These are the activations of a small neural network, seen along a few directions. Each row is one input.
In each table, some parts of the input vary, and every possible input appears once, in random order.
Descriptions start from the smaller parts, as in this example, which fits no table here: one of 3 separate values, together with either a single point or one of 9 places around a ring or (one of 5 places around a ring, together with one of 6 places along a line).
Shared parts are said once, and a part with two or three values counts as separate values.

Other details of the inputs shift rows strongly along three fixed directions, in all tables alike. That doesn't count.

A family of inputs:
x1: [-25   9 -25 -19   4  22   4  -1 -18  32 -24]
x2: [-34 -19 -36 -13   7   4   7 -18 -12  23   1]
x3: [ 30  -6  -4  42  19  18 -24 -51  -1  27 -15]
x4: [ 20 -27  22  56  -3 -13  13 -27  24  -2 -14]
x5: [-14  19  22  10 -32   7  62  47  22 -17  47]
x6: [-28 -16 -38  -7  17  12   4 -13 -13  20  17]
x7: [-15 -10 -47  -8  14  11   3  -4 -10  23  22]
x8: [ 43  -1  27  57  -5   6   2 -16  19  11   5]
x9: [-33  -7 -30 -11   2   5   4 -20 -24  32  -1]
x10: [ 26 -23  19  62   7  -6   9 -22  23  -5   2]
x11: [ -6 -19 -48 -14   5  24   5  19 -10  14  -2]
x12: [-10   7 -30 -11   4  25  -4  -8 -18  37  20]
x13: [-25 -21 -22 -12   9  35  -4  -8  -2  28  18]
x14: [-35  -9 -12 -14   0  32  -4  -5 -14  32 -16]
x15: [-26 -14 -26 -21   5  30   3   7   1  25 -22]
x16: [ -24   27   -1 -117    6  -42  -70   32  -36  -46    8]
x17: [ 54  29  50 -18  -3 -38 -35   2   3 -50  -3]
x18: [-30  15  46  14 -29   3  59  30   4   0  46]
x19: [ 53   3  20  50  -9  11  10  -3  15   0 -20]
x20: [ 15 -22 -18  40  26   0 -14 -46   8   9 -45]
x21: [ 24   3  33  52  -6  -7  13 -39  12  11 -17]
x22: [-12  20   9   7 -20 -17  79  47   5 -25  29]
x23: [ -3  19 -13 -80   6 -26 -44  22 -32 -28  13]
x24: [-22   3  22  16 -23 -12  64  43  13 -12  54]
x25: [-11  42  22  12 -34  -1  64  38   3 -11  44]
x26: [ 52  -7  14  47  -2  11  15  -3  28  -8 -18]
x27: [ 16  -9  60 -12   4 -51 -39  -5  18 -59 -12]
x28: [ 42  31  54 -16  -3 -40 -38   2   6 -50 -18]
x29: [-25  -4 -19 -17  -2  30  -2   8 -12  33 -24]
x30: [ 46  15   0  62  -1  -9  10 -15  11  -7  -3]
x31: [ 44  -9   2 -20  13 -25 -79  -7  11 -42   3]
x32: [ 31 -12  -8  -6  14  12 -44 -11  12  -6 -36]
x33: [ 24 -10  40 -29   3 -25 -79 -32   1 -17 -13]
x34: [-25  -3 -32  -6  12  12   0 -15 -26  28  15]
x35: [ 18 -15  33  50   2   5  13 -24  31  -4 -30]
x36: [-10  -2 -58  -7   8  17   2   5  -8  13  15]
x37: [ 42   7  10  61   5 -15  11 -23  10   4   4]
x38: [ 25 -29 -18  38  18   7 -18 -24  15  12 -52]
x39: [-19  10  32   9 -25   1  63  39  20  -7  54]
x40: [-35  17  21   8 -17 -25  79  39  10 -19   9]
x41: [ -6   3 -35  -8  -8  39 -11  10 -11  28  13]
x42: [-18  -4 -51 -14  11  13   9  10 -11  12 -17]
x43: [-14   0 -29 -16  -5  36  -3  15 -14  27 -19]
x44: [ 27   8  17 -28  20 -43 -67 -19  -7 -29 -37]
x45: [-18 -16 -44 -13   5  22   3  18  -7  13 -17]
x46: [-44  37  69 -54 -22 -63  22  40 -10 -60  32]
x47: [-35   4 -18 -16   6  24   2 -14 -20  30 -17]
x48: [-31 -12  17 -85  -2 -15 -53   2  -6 -19  19]
Description of these inputs: one of 6 places around a ring, together with one of 8 places around a ring.
The inputs of x34 and x13 match in every part but the place on the ring of 6. If x44 is changed in the same way as x34 into x13, which row does it become?
Answer: x15
The inputs of x8 and x12 match in every part but the place on the ring of 6. If x18 is changed in the same way as x8 into x12, which row does it become?
Answer: x3
Start at x7 and move only the place on the ring of 8, one step at a time. The first step leads to x6. Which rows follow, in order?
Answer: x2, x20, x40, x42, x22, x36

A family of inputs:
x49: [ -9  -3  13 -39  32  -6 -64 -21  -1 -17 -15]
x50: [-29  -6 -15 -23 -12  24   2  -4 -10  28  10]
x51: [ -5   5  28  10 -15  -3  47  13  25 -10   6]
x52: [-42   5 -10 -18  -3  21  -1  -3  -9  30   4]
x53: [  2  17   9  21 -14 -23  47  21   8 -12   3]
x54: [-14   8  24  18   2 -10  52   2  13 -20   9]
x55: [-19  -8 -41 -10  -5  10   4  24 -29   8   2]
x56: [ -2  -1  22  25 -21   7  36  35  11 -20   7]
x57: [-19   8 -40 -21  14   7  16  14 -20  12  -6]
x58: [-23 -16 -37 -13  -3  18   4  25 -16   4   1]
x59: [ 10  10  26  22 -23  -8  40  31  -8  -2   9]
x60: [-22   0 -46 -13  -9   6   4  18 -17  11   2]
x61: [ 37 -48 -60  67  23  58 -12 -59  19  67 -58]
x62: [-23   2 -26 -27  13  29  11  17  -3  11  -7]
x63: [  1  18  22  22 -32   4  33  27  15 -10   8]
x64: [ 99  -4   9  93  16  10 -52 -63  37  -3 -70]
x65: [ 46  17  46  -1 -13 -44 -30   4  10 -33  -5]
x66: [ 27  15  45   0  14 -49 -17 -19   5 -50  -4]
x67: [ -6  16  17  21 -19   4  39  25  24 -22   3]
x68: [-22  14  23  29 -11 -28  40   3   6  -6  10]
x69: [ 20 -27 -64  84  47  39 -11 -72  -6  63 -62]
x70: [-20   3 -19 -31  -6  25   9   2  -6  28   0]
x71: [  6 -12  -8 -39  10 -30 -61 -25 -13 -14  -3]
x72: [-26   5  26  26  -8 -19  41   4  19 -10   9]
x73: [-15   1  46  27 -21  -2  31  15   2   3  14]
x74: [ -9 -17  11 -37  12 -12 -73 -19   4  -9  -7]
x75: [  0 -14  24  17 -13 -13  48  21   9 -11  10]
x76: [ -6  23  30  19 -22 -12  43  -1   2  -3  14]
x77: [ 9  9 20 25  0  3 33 33 28 -6 46]
x78: [-26   5 -41 -18  12  21  11  16  -8  -2  -6]
x79: [  2 -18   6 -44   9  -8 -66 -23   4 -15  -5]
x80: [ 22   2  47  -4   3 -46 -21 -19  23 -50  -2]
x81: [ 22  -2   0 -46   3 -19 -63 -17 -13  -1  -8]
x82: [ 34  10  48  -8  -1 -32 -26   5  30 -47 -11]
x83: [-25  -9 -43 -16  -6  15   3  19  -4   7   2]
x84: [  7   2   9 -46   9  -5 -64 -29  -4  -8  -9]
x85: [-27   0 -21 -20 -12  13   4  -5 -21  29  12]
x86: [ 34  -7  44  -8  -3 -49 -22  -4  26 -43  -2]
x87: [ -5   7  18  23 -25   3  35  29  23 -18   7]
x88: [-18  23  43  22  -5   0  38   6   8  -2   7]
x89: [ 4 27 29 13 -9  5 45 24 11 -9  0]
x90: [-13  -1 -47 -11   2  14   4  -8 -17   9  53]
x91: [ 19  -8   7 -50   3  -8 -65 -15  -2  -2 -10]
x92: [-48  -6 -15 -18   4  20   1  -2   0  21   2]
x93: [-21 -13  32  30 -11 -17  38  15   7  -9  13]
x94: [ 56 -24 -64  78  37  66 -25 -44  13  75 -21]
x95: [ 20  22 -10 -38  16  -6 -63  -6 -19 -22 -18]
x96: [-17  -8 -32 -17   2  36   0  -5   0   9  51]
x97: [  4   4   9  25 -11  -4  40   3  19 -23  60]
x98: [-19   7 -16 -32   7  29  13   4 -12  23  -3]
x99: [  1  32  23  20 -14  10  41  25  10 -18   1]
x100: [ 50 -37 -79  81  46  51 -19 -45  18  64 -21]
x101: [-23  14 -45 -15   9  12  11  15 -21   2  -5]
x102: [  6   0  14  25 -16 -20  44  31  -4 -10   7]
x103: [ 61 -28 -14 112   7  33  21 -39  42  36 -55]
x104: [-17  -4  28  34 -13 -25  37  14  -6  -5  14]
x105: [ -1  23   3  27 -19 -18  43  22   7 -21   4]
x106: [-15   2 -30 -13 -12  22  -1  23 -32  17   3]
x107: [ 97 -23   0  90  31 -10 -41 -64  43  -4 -72]
x108: [19 25 17 28 -7 -7 33 29  8  3 49]
x109: [-47  -4 -22 -16  21  11   9  -2 -10  13   0]
x110: [-21 -11  42  28 -14  -4  33  16  11  -6  12]
x111: [  4  -2  -9 -41  16 -29 -57 -29 -13 -17  -8]
x112: [ -7   2 -46 -10  16   7   1  20 -12  23  41]
x113: [ 24 -10   6 -44   7  -3 -68   4 -14  -8 -14]
x114: [ 33  25  56  -3   6 -37 -23 -20   1 -41  -3]
x115: [  3  23  27  14 -21   0  41  23  16  -4   3]
x116: [-38   1 -16 -12  -9   9  -4  -1 -21  35  10]
x117: [ 20  -4   1 -38   3   2 -72   5 -15 -18 -13]
x118: [-16 -14 -13 -26  -7  27   6  12 -19  29   4]
x119: [  9   0 -18 -41  13 -15 -62  -4   2 -31 -15]
x120: [-23  -2 -37 -25   2   1  16   1 -15  19   1]
x121: [-15  28  37  26  -5 -11  39   4  -3  -2   8]
x122: [-30   8 -13 -26   7  30  10  -6 -15  20   3]
x123: [-46 -18 -24 -13   1   5   1   1  -5  22   7]
x124: [ -5  20  19  20  -7   9  43  26  19 -27   0]
x125: [ 40  32  40   2 -12 -37 -31   2   9 -46  -8]
x126: [ 26 -13  62  -2  -2 -30 -29  -7  15 -46   1]
x127: [-14  19 -29 -24   6  20  11  13 -24  21  -5]
x128: [ 12  22  18  25 -21   0  36   2   3 -11  62]
x129: [ 17 -22  -7 -42  16 -18 -61   5  -9 -20 -13]
x130: [-14  -9 -19 -23  -8  16   8  11 -30  30   6]
x131: [-37  -7 -20 -25   1  24   8  -6   0  15   4]
x132: [ 17   3  49  10  -3 -60 -33 -12  11 -36   1]
x133: [-17   0 -23 -25 -11  24   2  18  -7  28   1]
x134: [-19  -5 -41 -19  -5   1   8  17 -15  20   1]
x135: [ 46  16  49   0  -6 -20 -35 -17  19 -45  47]
x136: [-17  24  34  27 -18 -16  35   3   2   3  11]
x137: [-17  13 -23 -28   7  18  15   2 -24  24  -1]
x138: [ 11 -15  15 -42   7  -3 -67 -18 -17  -8  -5]
x139: [-23 -13 -37 -22  -2  10   8  18  -2  16   1]
x140: [ 60 -26  -3 119   4  27  21 -57   7  44 -44]
x141: [-20 -19 -22 -22  -1  27   4  26 -10  17  -1]
x142: [-35  -7 -11 -11  -5  13  -3   6 -33  32   9]
x143: [-25  -6 -30 -29  17  14  19   4  -8  11  -3]
x144: [-18   8 -25 -27  -6  14  11   1 -18  29   2]
x145: [-17  10 -35 -15 -16  18  -1  17 -20  20   3]
x146: [-14  -6  22  21 -18 -16  45   5  18 -12  16]
x147: [ 16   1  -9 -46  29 -25 -49 -18 -15 -19 -16]
x148: [ -1  13  14  17   1  -9  51  23  15 -20  -1]
x149: [ 16 -12 -10 -44  10 -32 -57 -15 -10 -11  -9]
x150: [ 44  26  45  -4  -7 -42 -27   0  10 -37  -9]
x151: [-14  10  34  15  -1   3  48   3  17 -17   8]
x152: [ 33   8  56 -12  12 -29 -19  -6  24 -48 -11]
x153: [-26 -10 -33 -28   4  10  16   3  -2  15   0]
x154: [-23 -25 -17 -26  -1  26   8  15 -10  20   3]
x155: [ 56 -36 -14 122  12  15  25 -58  11  35 -46]
x156: [  4 -28   1 -40  16 -18 -60 -17 -12 -21  -4]
x157: [ -3  -6  15 -37   5 -11 -75 -20  -5   0  -6]
x158: [-18 -19 -31 -20   0   4  12  11 -27  21   4]
The inputs of x93 and x73 match in every part but one. If x146 is changed in the same way as x93 into x73, which row does it become?
Answer: x50
The inputs of x111 and x84 match in every part but one. If x112 is changed in the same way as x111 into x84, which row does it become?
Answer: x94
The inputs of x142 and x104 match in every part but one. If x144 is changed in the same way as x142 into x104, which row does it become?
Answer: x120
Describe the family of inputs behind these rows.
Answer: one of 5 places around a ring, together with either one of 2 separate values or (one of 4 places along a line, together with one of 5 places along a line)
Change only the place on the line of 4 in x147. List by row number the other rows that result.
Answer: x120, x149, x158
Start at x66 and move only the place on the ring of 5, one step at a time. The first step leads to x54. Which rows follow, in order?
Answer: x151, x122, x114
Change only the choice among 2 separate values in x97. List by row number the other rows that result.
Answer: x100
Change only the place on the line of 5 in x124. List by row number the other rows that result.
Answer: x49, x62, x151, x152
Change only the choice among 2 separate values in x128. List by row number the other rows that result.
Answer: x108

A family of inputs:
x159: [-50   0 -28  22 -13  32  72  13 -12  43  -5]
x160: [  1  -2 -12 -19   2   1 -13   7  -3  -2   2]
x161: [  2  -2  34  18  -4 -14  18  -4  15 -13  -4]
x162: [ -1  -3 -12 -15   5  -3 -16   5  -7  -1   6]
x163: [ -4  -5 -10 -13   3  -2 -17   0  -7  -1   9]
x164: [-15  -2   5 -21   5   1 -13  -7  -5   4  -6]
x165: [ 21   4  23  25  -8  -9  11   6  12 -11   4]
x166: [ -1   0 -15 -16   7   1 -13   5  -3  -6   3]
x167: [ -2  -3  -6 -15   0   5 -18   2  -6   1   7]
x168: [ -1  -6  -8 -17   1   2 -15   2  -6   0   8]
x169: [ 19  14  19  22  -4 -10  14   4  12 -18   1]
x170: [-17  -1   2 -18   7  -1 -13  -9  -6   3  -5]
x171: [ -4  -4 -10 -14   4  -1 -17  -2  -3   0  11]
x172: [  2  -5  -9 -17   3   1 -14   6  -6   1   6]
x173: [  1   4 -14 -19   7   1 -11   3  -5  -5   3]
x174: [ -3   0  -9 -17   4  -2 -14  -4  -6   1  11]
x175: [  0   7 -11 -17   3   0 -14   4  -7  -1   1]
x176: [-13  -2   2 -20   1  -1 -12  -3  -9   3 -16]
x177: [ -1  -1 -14 -16   4  -2 -14   5  -3  -3   2]
x178: [ 22  12  21  21  -5  -6  13   4  13 -16   0]
x179: [-38   3 -34  23 -14  37  67  17 -12  41  19]
x180: [ -2  -1  -9 -16   3  -2 -14  -3  -9   0   8]
x181: [  0   3  34  16 -11 -15  18   4  11 -13 -12]
x182: [ 16   9  24  24  -6 -12  11  -3  11 -11  10]
x183: [ -2   6  31  14  -9 -22  24   2   6 -15 -10]
x184: [-50  -9 -28  19 -14  33  73  16  -8  41  -4]
x185: [ 19   7  26  23  -9  -9  10   0   9 -11   6]
x186: [ 18   0  23  23  -7 -10  12  -1  16 -12  10]
x187: [  1   0 -11 -17   5  -3 -13   2  -9   1   6]
x188: [  1   3 -13 -18   4  -2 -12   2  -6  -2   1]
x189: [  1   1 -10 -18   1   4 -16   7  -3  -1   1]
x190: [  0   4  -9 -16   4  -1 -16   3 -10   2   5]
x191: [ 70 -39 -52  92  35  48 -46 -80  16  56 -63]
x192: [-18  -8  -1 -15   8  -3 -13  -9  -3   1  -6]
x193: [ 20   8  21  23  -6  -6  12   7  16 -18   1]
x194: [  2   5  -9 -19   1   4 -14   5  -5   1   0]
x195: [ 19   8  26  22  -8  -9  10  -2  13 -10   8]
x196: [  2  -2 -12 -19   5   5 -13   6  -2  -5   2]
x197: [-16  -6   4 -19   5   2 -14  -6  -2   3  -6]
x198: [ 22   9  24  23  -7 -10  12   5   9 -10   4]
x199: [ -3   2  30  19  -8 -21  20   3  10 -16 -11]
x200: [-16  -4   1 -20   8  -4 -10 -10  -6   2  -5]
The inputs of x169 and x196 match in every part but one. If x190 is changed in the same way as x169 into x196, which row does it become?
Answer: x172
The inputs of x194 and x188 match in every part but one. If x178 is changed in the same way as x194 into x188, which row does it become?
Answer: x173
Describe the family of inputs behind these rows.
Answer: one of 6 places around a ring, together with either one of 2 separate values or one of 5 places along a line
Change only the choice among 2 separate values in x161. List by row number the other rows that result.
Answer: x184
Start at x167 and move only the place on the ring of 6, one step at a time. The first step leads to x168. Which rows follow, in order?
Answer: x163, x180, x179, x185
